These are the activations of a small network on made-up records, seen along a few directions, one row for each record.
Here are examples, each followed by its value of one field, P.
Other fields move the rows too, some of them a lot.
(in the rows, 500 means zero)
Strong random noise was added to every row along 3 fixed directions; ignore it. To show where, here is one row again and again, with new noise each time:
[519 571 432 552 503 468 502 495 570 468 508 534 437 500 463 490 503 492
 359 420 492 543 523 487]
[443 658 351 653 493 487 433 499 585 470 489 637 341 525 497 590 455 568
 508 375 440 607 467 399]
[506 615 384 596 480 455 500 482 574 474 541 568 409 512 455 513 473 485
 362 397 494 535 493 450]
[559 418 491 551 497 479 607 569 533 484 567 463 330 519 588 522 494 460
 530 503 486 438 562 572]
[566 468 542 439 547 482 525 512 559 458 455 440 524 468 459 414 571 477
 293 473 508 539 594 582]

[448 608 258 773 425 481 541 470 451 517 733 760 274 532 553 692 324 473
 722 439 476 328 357 308] => p11
[486 520 550 440 512 517 442 500 461 496 460 452 570 477 550 525 466 553
 531 575 479 542 522 500] => p9
[466 572 463 545 526 481 471 475 569 454 465 515 560 517 450 457 514 514
 407 433 488 588 507 462] => p14
[462 503 514 408 555 538 486 362 455 471 492 645 640 428 435 444 524 500
 408 474 445 479 384 427] => p6
[505 355 642 318 663 607 418 468 433 427 329 541 697 360 500 452 623 613
 509 539 418 583 547 514] => p6
[513 528 357 552 614 499 489 460 589 493 506 552 520 451 384 388 588 478
 219 423 583 551 524 499] => p10
[472 657 355 570 510 474 379 452 542 514 446 579 574 460 346 463 521 510
 368 390 538 612 521 404] => p7
[476 407 507 426 643 617 442 460 490 413 407 578 564 411 498 503 615 583
 533 522 456 527 508 505] => p5
[510 384 578 340 495 559 538 486 412 471 513 523 610 483 551 523 529 503
 520 566 459 417 495 514] => p5
[481 510 355 568 429 482 499 429 489 489 564 666 449 506 476 546 458 455
 506 426 519 498 406 409] => p13
[532 484 547 438 599 512 395 512 517 477 345 387 648 428 398 382 630 535
 297 479 520 577 623 547] => p12
[548 299 640 397 634 561 483 584 517 488 376 383 572 407 521 369 647 551
 450 586 546 520 687 718] => p3
[460 585 314 595 513 500 465 462 571 531 522 570 397 498 438 539 482 469
 436 376 530 554 471 489] => p7
[497 573 467 463 494 469 524 472 439 483 520 484 549 507 418 478 488 438
 381 481 523 484 482 454] => p12
[532 418 452 616 485 491 640 618 516 536 541 469 322 547 657 511 485 471
 662 523 488 406 503 569] => p10
[545 371 566 408 541 521 587 563 465 469 529 500 496 517 615 521 513 485
 551 559 503 421 546 528] => p10
[596 315 542 493 574 499 645 521 560 529 555 407 411 491 579 480 525 387
 494 565 548 420 548 634] => p8
[544 476 531 508 519 475 507 528 501 500 477 478 482 496 544 491 476 497
 514 513 517 471 525 599] => p1
[517 443 576 361 637 557 364 475 596 447 232 454 685 428 439 392 608 604
 295 474 496 729 567 554] => p14
[531 503 635 443 571 531 293 581 504 509 287 358 634 469 474 425 639 650
 498 556 473 649 621 561] => p4
[530 645 457 561 445 449 563 454 507 530 634 534 483 509 496 546 403 410
 438 465 556 400 426 399] => p8
[474 533 612 479 536 533 312 554 538 466 318 434 620 499 451 432 583 619
 518 498 469 698 515 487] => p4
[535 339 532 511 520 554 572 535 495 501 505 540 418 479 547 506 487 480
 578 533 493 438 482 561] => p11
[479 473 447 614 558 521 471 541 493 480 510 539 410 473 545 517 472 529
 561 500 499 507 527 488] => p1
[455 567 428 625 504 483 440 534 604 498 442 503 415 495 512 560 455 553
 521 471 512 643 504 512] => p9
[432 360 481 533 577 540 633 510 512 495 588 612 370 480 521 549 480 461
 634 503 499 415 478 518] => p11
[553 421 551 476 490 491 574 521 509 527 544 426 493 503 472 390 529 418
 366 547 527 442 600 656] => p3
[397 588 509 521 711 599 235 482 578 473 196 608 595 412 463 510 603 731
 511 414 412 832 537 404] => p8
[545 410 566 369 676 543 448 480 545 464 365 414 677 395 443 354 650 533
 290 520 531 589 607 579] => p14
[494 434 513 413 566 581 444 485 440 444 435 576 563 416 510 496 562 551
 617 513 465 516 534 493] => p13
[483 466 567 357 507 514 498 353 412 471 537 623 646 444 474 498 497 474
 439 514 434 446 426 421] => p6
[445 519 452 540 571 518 439 503 565 491 448 564 467 480 467 504 484 524
 441 443 509 613 496 544] => p1
[460 400 548 466 585 541 471 542 465 472 361 548 485 487 570 509 556 618
 630 534 469 612 553 569] => p3
[492 373 504 449 517 543 624 468 411 435 560 589 499 502 598 536 484 498
 646 534 475 367 426 480] => p5
[457 366 427 592 525 572 565 534 556 490 532 580 276 509 641 598 526 542
 662 484 502 497 483 572] => p2
[529 366 463 528 460 502 653 554 512 516 607 458 349 529 593 546 451 397
 665 536 551 361 527 548] => p7
[476 358 582 420 548 569 503 546 505 487 376 469 468 431 562 478 581 569
 661 531 429 516 581 597] => p13
[488 832 367 578 341 389 452 396 470 519 659 572 587 564 353 526 343 388
 305 412 581 416 394 283] => p4
[492 567 421 511 557 527 441 463 550 478 481 587 588 436 419 438 563 542
 337 433 523 554 525 475] => p2
[406 552 353 502 646 504 433 424 672 478 410 663 531 402 356 434 610 560
 227 342 509 702 475 499] => p2
[552 550 413 645 449 420 523 518 547 540 633 425 491 482 483 446 456 424
 342 482 596 433 549 527] => p9
[557 462 486 529 442 437 494 513 538 543 494 404 514 534 479 453 516 417
 361 479 555 487 557 554] => p12

Which value of P does each new row have?
[457 665 636 464 455 563 223 617 466 533 267 419 588 547 522 566 532 701
 696 540 372 710 532 429] => p4
[592 665 525 586 287 399 493 563 442 589 585 330 569 612 476 554 411 448
 505 519 526 388 490 478] => p4
[512 362 675 279 629 578 436 439 458 401 315 520 698 389 497 440 616 598
 474 521 408 592 530 569] => p6
[529 532 506 424 505 477 455 465 521 457 439 422 604 492 413 413 541 437
 297 486 520 519 552 510] => p12
[459 581 322 593 501 447 473 455 593 536 504 533 447 510 367 493 475 482
 326 389 525 547 476 451] => p12
[536 569 474 461 415 450 514 508 483 557 503 429 608 482 406 439 491 424
 340 493 542 490 540 497] => p7
[514 524 369 626 529 472 607 445 508 528 647 599 349 533 579 552 399 445
 582 460 538 401 389 430] => p8
[456 525 526 358 550 579 390 434 441 444 343 579 612 417 461 516 579 596
 526 489 452 617 501 468] => p13
[416 413 561 543 575 574 428 609 550 518 311 524 374 505 604 512 555 642
 734 539 424 615 581 624] => p3
[531 411 478 497 490 457 600 504 462 501 574 487 469 498 512 477 500 425
 399 535 575 396 529 596] => p3
[497 508 562 435 563 517 487 494 488 475 450 435 538 446 497 464 537 533
 446 549 533 577 539 535] => p9
[414 445 577 383 572 575 424 470 504 464 311 565 597 460 482 483 594 617
 604 487 425 644 565 511] => p13
[430 450 328 573 471 530 592 432 466 485 683 711 366 525 572 627 425 450
 614 455 478 388 339 393] => p5
[396 529 505 341 579 591 389 391 454 400 404 702 660 458 464 544 544 612
 499 479 428 588 417 361] => p5
